These are the activations of a small neural network, seen along a few directions. Each row is one input.
Each table varies a few parts of the input and shows all the possible inputs, shuffled.
Descriptions start from the smaller parts, as in this example, which fits no table here: values(3) and (point or line(9) or (line(4) and ring(8))).
Shared parts are said once, and a part with two or three values counts as separate values.
In the rows, 128 means zero.

Other details of the inputs vary at random and push rows far along two fixed directions, the same in every table; ignore that.

Table:
row 1: [117 127  99 113 125 184 125 157 120  85 117]
row 2: [114 156  80 181 154  59 128 122 158 189 142]
row 3: [122 117 148  90 109 208 136 157 111  65 131]
row 4: [131 146  58 158 192  88 114 124 184 169 118]
row 5: [128 139  62 160 169  74 123 115 137 181  78]
row 6: [112 124 112  98 129 178 126 150 128  85 116]
row 7: [157 108 162 105 114 145 132 131  87 127 119]
row 8: [183 113 115  77 197 189 115 149 166  87 127]
row 9: [125 148  78 147 203  81 117 115 195 166 117]
row 10: [112 130 234 161  42  68 129  89 112 146 213]
row 11: [112 149 105 159 157  51 130  95 150 192  82]
row 12: [ 86 143 146 143  65 134 148 139  98 120 149]
row 13: [121 127 223 161  16  93 164 118  40 171 172]
row 14: [125 137 229 161  23 101 160 136  67 156 224]
row 15: [ 61 167  67 184 115  71 133 127 138 164 114]
row 16: [ 56 141  93 166 132  53 111  79 191 135 104]
row 17: [163 117 134 100 156 161 121 144 139 112 152]
row 18: [183  96 112  74 192 188 118 137 130  94  77]
row 19: [126 126 105  83 151 196 126 152 146  67 101]
row 20: [181  98 149  92 120 192 127 150  79 101 115]
row 21: [174  79 178  78 126 174 106 102 113  75 117]
Description of these inputs: values(3) and (point or line(6)).
The inputs of row 5 and row 15 match in every part but the values(3) part. If row 21 is changed in the same way as row 5 into row 15, which row does it become?
Answer: row 16
List by row number the other rows that have the values(3) part in common with row 10.
Answer: row 2, row 4, row 8, row 9, row 14, row 17

Table:
row 22: [119 116 191 148  70  65 137  79  79 170 101]
row 23: [138 138  91 152 179  75 121 107 166 176 117]
row 24: [106 162 167 202  75  11 152 102 106 231 167]
row 25: [187 101  91  75 224 184  95 130 192  76 107]
row 26: [114 116 198 106  35 194 146 161  61  71 176]
row 27: [130 103 203  81  48 233 140 168  73  36 175]
row 28: [158 107 187  84  58 238 154 188  30  70 155]
row 29: [172 114  84 100 212 144 100 121 181 113 106]
row 30: [104 138  50 133 171 135 120 136 158 123  84]
row 31: [ 50 158  92 164 124  74 124 106 177 140 119]
row 32: [128 133  39 109 190 166 119 151 154 109  71]
row 33: [148 120 103 107 198 127 104 108 197 111 124]
row 34: [109 159 168 201  78  18 152 107  90 237 163]
What is each input in this table made of?
Answer: point or (values(2) and line(6))
Which other rows does row 27 become when the values(2) part takes its other values? List them by row number.
Answer: row 25

Table:
row 35: [158 117  96 100 194 139 110 121 167 125 116]
row 36: [160 107  88  86 172 195 119 153 129  89  95]
row 37: [ 98 150  81 172 150  78 121 112 170 157 119]
row 38: [101 130 171 136  64 120 135 123  95 121 147]
row 39: [ 97 132 196 150  48 116 146 129  93 130 190]
row 40: [125 117 148 132  91 146 134 131 102 112 141]
row 41: [140 123 186 128  96 118 139 124 111 136 164]
row 42: [157 112 163 112 124 134 122 124 114 120 135]
row 43: [153 114 177 135  91 120 138 122  93 138 151]
row 44: [118 128 172 148  66 121 146 139  75 145 163]
row 45: [117 133 144 117 112 146 139 143 116 121 143]
row 46: [132 134  77 157 178  65 114  96 164 180 101]
row 47: [ 86 159  87 177 133  66 129 108 165 163 112]
row 48: [192  94 107  85 186 182 110 134 139  93 101]
row 49: [119 134 149 131  87 145 139 134 112 105 141]
row 50: [176 101 126  84 169 166 105 128 132 103 120]
row 51: [153 115  95  99 167 190 115 146 152  75 108]
row 52: [153 113 164 113 116 130 120 122 107 127 145]
row 53: [ 96 144 195 148  49 110 155 138  82 148 183]
row 54: [136 120 135 122 113 153 135 144  99 121 133]
row 55: [106 148 187 157  45 111 156 141  78 148 172]
row 56: [112 135 214 138  69 110 162 121  95 152 156]
row 57: [118 134 147 111 105 151 142 144 110 114 142]
row 58: [127 114 142 118 114 149 118 132 116 102 140]
row 59: [ 94 136 182 143  57 120 147 128 101 125 169]
row 60: [157 111 167 110 119 137 121 125 109 119 139]
row 61: [112 149 116 152 122 106 136 135 131 150 131]
row 62: [150 127 103  95 153 184 128 154 130  91 109]
row 63: [121 119 148 133  86 143 136 130 102 113 138]
row 64: [162 122 164 125 115 137 133 131 116 122 147]
row 65: [106 136 180 142  63 112 141 135  80 143 161]
row 66: [162 116  96  93 174 193 118 160 140  88 113]
row 67: [103 151 187 156  41 110 158 139  77 148 171]
row 68: [144 108 104  80 156 191 110 138 136  66  97]
row 69: [128 130 137 139 137 106 142 112 129 157 100]
row 70: [140 110 107  92 163 185 116 143 152  77 122]
row 71: [123 138  95 150 170  60 111  96 163 174 105]
row 72: [166 119 158 116 121 146 127 132 114 123 153]
row 73: [178 103 117  78 186 179 113 136 152  93 120]
row 74: [109 139 175 146  55 128 147 132  96 120 160]
row 75: [120 126 175 147  64 124 146 139  72 145 170]
row 76: [123 141  90 147 182  70 118 102 181 169 110]
row 77: [ 77 154  48 196 166  30 117  90 182 193  97]
row 78: [103 140 167 135  68 113 142 131  85 139 146]
row 79: [113 126 159 124  94 146 136 134 118 106 155]
row 80: [159 118 101 100 167 186 119 157 137  94 122]
row 81: [148 104 106  85 162 191 107 140 139  69 105]
row 82: [193 105 102  83 195 186 110 140 154  89 108]
row 83: [ 94 136 183 139  54 123 148 128  99 122 167]
row 84: [127 123 143 121 116 139 124 140 106 124 142]
row 85: [116 153  96 156 176  76 135 105 175 174  82]
row 86: [189  95 109  86 181 178 111 133 135  98 107]
row 87: [108 140 113 148 114 104 138 127 116 155 118]
row 88: [108 130 147 119  98 145 137 130 122 104 141]
row 89: [ 84 147  78 158 150  70 115 103 167 154  95]
row 90: [ 71 169  45 189 161  25 130  98 169 207  81]
row 91: [133 123 147 127 103 157 131 142 117 100 149]
row 92: [126 130  81 111 184 144 118 140 163 121 110]
row 93: [ 90 145  77 166 139  75 126 103 156 159  96]
row 94: [ 95 151  67 153 180  79 121 120 177 168 112]
row 95: [124 138  97 166 153  53 121  94 150 191 117]
row 96: [134 125 198 133  77 111 141 121  97 146 182]
row 97: [125 119 135 122  99 152 134 130 107 103 126]
row 98: [141 121 104  83 164 186 125 151 140  90 111]
row 99: [104 146 112 152 162  64 130  97 160 179  83]
row 100: [ 82 158  89 161 138  59 126 111 147 177 102]
row 101: [151 101 104 102 153 183 116 140 132  83 113]
row 102: [ 72 156  55 181 170  33 109  92 187 181  91]
row 103: [153 111  98  78 172 191 112 151 133  83  96]
row 104: [128 148  97 165 163  62 122 104 168 176 113]
row 105: [183 110 122  95 168 171 115 137 140 101 125]
row 106: [157 107  88  80 189 189 105 152 142  85  97]
What is each input in this table made of?
Answer: values(4) and (point or line(5) or (values(2) and line(6)))
The inputs of row 39 and row 37 match in every part but the values(4) part. If row 79 is changed in the same way as row 39 into row 37, which row does it become?
Answer: row 51
The inputs of row 57 and row 90 match in every part but the values(4) part. If row 83 is changed in the same way as row 57 into row 90, which row does it become?
Answer: row 93
Which other rows does row 84 become when the values(4) part takes its other values? List them by row number.
Answer: row 75, row 80, row 94
Which other rows does row 90 become when the values(2) part takes its other values? List them by row number.
Answer: row 97
